Each row below is a small network's average activation on inputs in which a field has the value named, seen along a few directions.
Related values have similar rows: they may be neighbours, one step apart, or belong to one group.
In the rows, 500 means zero.
Random noise pushes rows far along 3 fixed directions. That doesn't count. These rows show it; they differ only by the noise:
[648 461 360 728 445 534 445 431 606 387 274 482 450 706 574 433 454 626]
[673 403 375 733 470 316 293 568 497 567 435 329 576 598 454 413 570 637]
[469 351  64 561 431 446 561 280 673 397 241 428 340 548 439 691 677 600]
[639 478 589 716 505 364 240 665 432 613 570 388 697 602 485 351 466 619]
[424 469 395 541 484 531 485 426 578 457 437 526 520 566 496 588 509 575]


Values of BOL:
tezev: [241 582 732 311 568 510 473 598 415 509 702 501 566 314 424 398 382 329]
tef: [357 531 464 510 485 639 575 420 574 455 541 571 554 558 569 587 438 543]
kifa: [722 523 495 521 531 365 454 567 411 572 617 519 501 441 409 438 624 530]
migar: [220 454 677 338 583 364 556 564 526 627 740 345 726 307 394 571 562 485]
nelig: [596 438 242 562 517 269 415 499 520 708 694 446 505 308 363 639 753 570]
tezo: [724 503 447 440 449 488 656 439 458 496 338 569 268 596 565 472 596 470]
duzuz: [581 441 473 408 432 392 382 532 324 581 497 392 376 312 419 446 517 362]
lato: [309 474 439 479 617 575 686 505 651 349 380 373 396 420 444 580 547 399]
lop: [387 487 535  62 451 496 629 484 279 621 584 578 461 317 488 709 613 297]
The values of BOL form a ring.
Question: Which values are neighbours of tezo? Give them in the order they are listed.
Answer: kifa, lop
Question: Which values are neighbours of tezev? Give them in the order they are listed.
Answer: duzuz, lato

Values of SODIS:
tepi: [236 517 685 396 545 667 598 497 530 475 512 517 605 528 558 584 364 430]
koz: [600 462 300 422 488 251 498 504 473 676 614 355 322 293 328 558 781 501]
bivit: [370 504 715 452 556 441 416 574 489 643 714 448 803 532 463 485 471 574]
bupe: [593 335 128 733 450 424 483 316 632 338 217 287 290 443 451 486 570 511]
dimun: [368 621 446 526 539 662 624 422 734 316 497 650 497 508 512 527 497 501]
fug: [508 538 567 678 448 569 365 514 512 430 464 478 633 638 674 487 319 626]
bos: [475 579 626 336 496 631 454 535 448 519 640 721 514 354 567 518 408 423]
keneb: [377 475 391 189 455 505 661 431 456 545 535 603 438 507 460 734 585 424]
midel: [677 422 403 483 494 437 584 457 530 425 217 377 299 550 456 424 631 463]
nas: [761 526 703 705 525 552 586 492 522 483 459 634 540 667 607 398 408 607]
pubad: [583 579 502 531 472 490 361 622 361 500 455 398 421 436 460 367 453 449]
vogo: [579 506 589 482 570 348 412 638 439 489 563 409 454 401 430 324 515 402]
tipon: [583 490 364 649 566 451 504 516 541 549 549 564 407 477 452 580 625 508]
dazov: [331 570 246 544 520 575 525 399 624 366 440 558 450 560 476 607 492 558]
bibil: [482 637 641 600 535 646 582 497 649 313 468 499 471 521 561 374 382 444]
lun: [483 565 543 372 374 697 525 413 361 463 524 649 497 493 596 547 423 460]
malu: [422 406 291 403 388 612 545 281 573 432 432 668 426 540 550 695 530 582]
kab: [610 455 571 653 524 285 460 684 457 647 522 157 601 493 357 366 618 519]
gevok: [588 378 298 640 435 361 371 509 550 497 254 290 456 578 440 397 422 563]
nevu: [450 447 289 249 481 454 758 385 541 518 443 558 323 419 435 772 747 421]
tiz: [458 505 333 486 564 513 435 404 524 594 555 619 508 385 501 627 587 523]
naf: [422 362 314 422 415 459 492 348 500 410 299 475 328 444 549 588 495 410]
vulag: [587 452 617 500 439 513 486 552 409 510 404 415 438 645 562 326 421 462]
zumu: [556 386 435 607 572 402 558 564 583 521 486 386 560 498 457 486 632 639]
vup: [806 354 330 713 434 213 400 482 394 601 428 361 556 655 457 422 675 645]
The values of SODIS form a network in which each value has 4 neighbours.
Question: Which values are neighbours of zumu? Give them in the order they are listed.
Answer: bivit, dimun, nas, kab
Question: Which values are neighbours of lun? Give them in the order they are listed.
Answer: bos, keneb, malu, naf
Question: Which values are neighbours of vogo? Give them in the order they are listed.
Answer: koz, midel, pubad, bibil
A value of SODIS combines one of 5 hidden first parts with one of 5 second parts; all combinations occur once.
Question: midel and nas share the first part; midel and pubad share the second. Which value has the first part of pubad and the second part of nas?
Answer: tiz
Question: keneb and tepi share the first part; keneb and nevu share the second. Which value has the first part of nevu and the second part of tepi?
Answer: kab
Question: malu and fug share the first part; malu and vup share the second. Which value has the first part of vup and the second part of fug?
Answer: bivit
Question: gevok and lun share the first part; gevok and bibil share the second. Which value has the first part of bibil and the second part of lun?
Answer: koz
